m = ((-24, -14, 234, -207, 72), (-211, 268, 56, -124, -11), (176, 115, -301, 315, 37), (-348, 380, 25, -107, -99), (0, -7, 7, 5, 0), (-9, -11, -3, 4, 3), (255, -215, -86, 169, 1), (-90, -15, -158, 121, -214), (-431, 385, 88, -244, -112), (-10, 13, -26, -23, 11), (-182, 404, -73, 13, -23), (-26, -5, 16, 6, -12), (-211, 2, -651, 480, -525), (14, -11, 377, -334, 191))
The smallest entry -> -651
The entry just left of 2 -> -211
Find the entry just left of 191.
Answer: -334
Find the entry just left of -3.
Answer: -11
The maximum: 480
The entry just right of -90 is -15
Find the entry just left of 169.
Answer: -86
Find the entry just right of -24.
Answer: -14
Find the entry just right of 4.
Answer: 3
The entry just left of -86 -> -215
Find the entry just right of -15.
Answer: -158
Find the entry just left of the smallest entry.
Answer: 2
The entry just left of -5 is -26

Read these off the grid that follows.
1) Give the first entry in reading order.
2) Give the entry just left of the largest entry.
3) Give the entry just right of 3943.
((2676, 2338, 8039, 7987, 4231, 7042), (4169, 3535, 7483, 6514, 4544, 6797), (7158, 5842, 1948, 2522, 4719, 6388), (6224, 5431, 6929, 3943, 6691, 2421), (6138, 4421, 6172, 2886, 7444, 2507), (5730, 4885, 5116, 5779, 6143, 5367), (6341, 5876, 4576, 3932, 5739, 4480), (7333, 3382, 5226, 3532, 5857, 2671))
1) 2676
2) 2338
3) 6691

((5, 8, 3, 5, 5, 5, 4, 2, 5, 3, 4), (4, 6, 8, 4, 4, 3, 5, 3, 4, 4, 5), (4, 4, 6, 4, 3, 3, 5, 4, 3, 4, 4), (5, 3, 5, 4, 5, 4, 5, 5, 5, 3, 7), (3, 3, 6, 5, 5, 3, 6, 5, 5, 6, 5), (4, 5, 5, 6, 2, 3, 7, 4, 4, 4, 4), (2, 3, 4, 4, 6, 5, 5, 5, 5, 6, 3), (4, 5, 4, 4, 7, 5, 5, 3, 5, 5, 3), (6, 6, 3, 3, 3, 5, 4, 5, 3, 3, 3), (3, 3, 4, 5, 6, 4, 4, 7, 4, 3, 3), (3, 4, 4, 6, 6, 5, 5, 5, 5, 6, 6), (4, 5, 5, 5, 5, 3, 7, 4, 6, 3, 7), (6, 4, 5, 5, 4, 5, 7, 5, 6, 3, 6))
The centre entry: 5
Find the entry just right of the centre entry.
A: 5
Find the entry just left of the centre entry.
A: 6
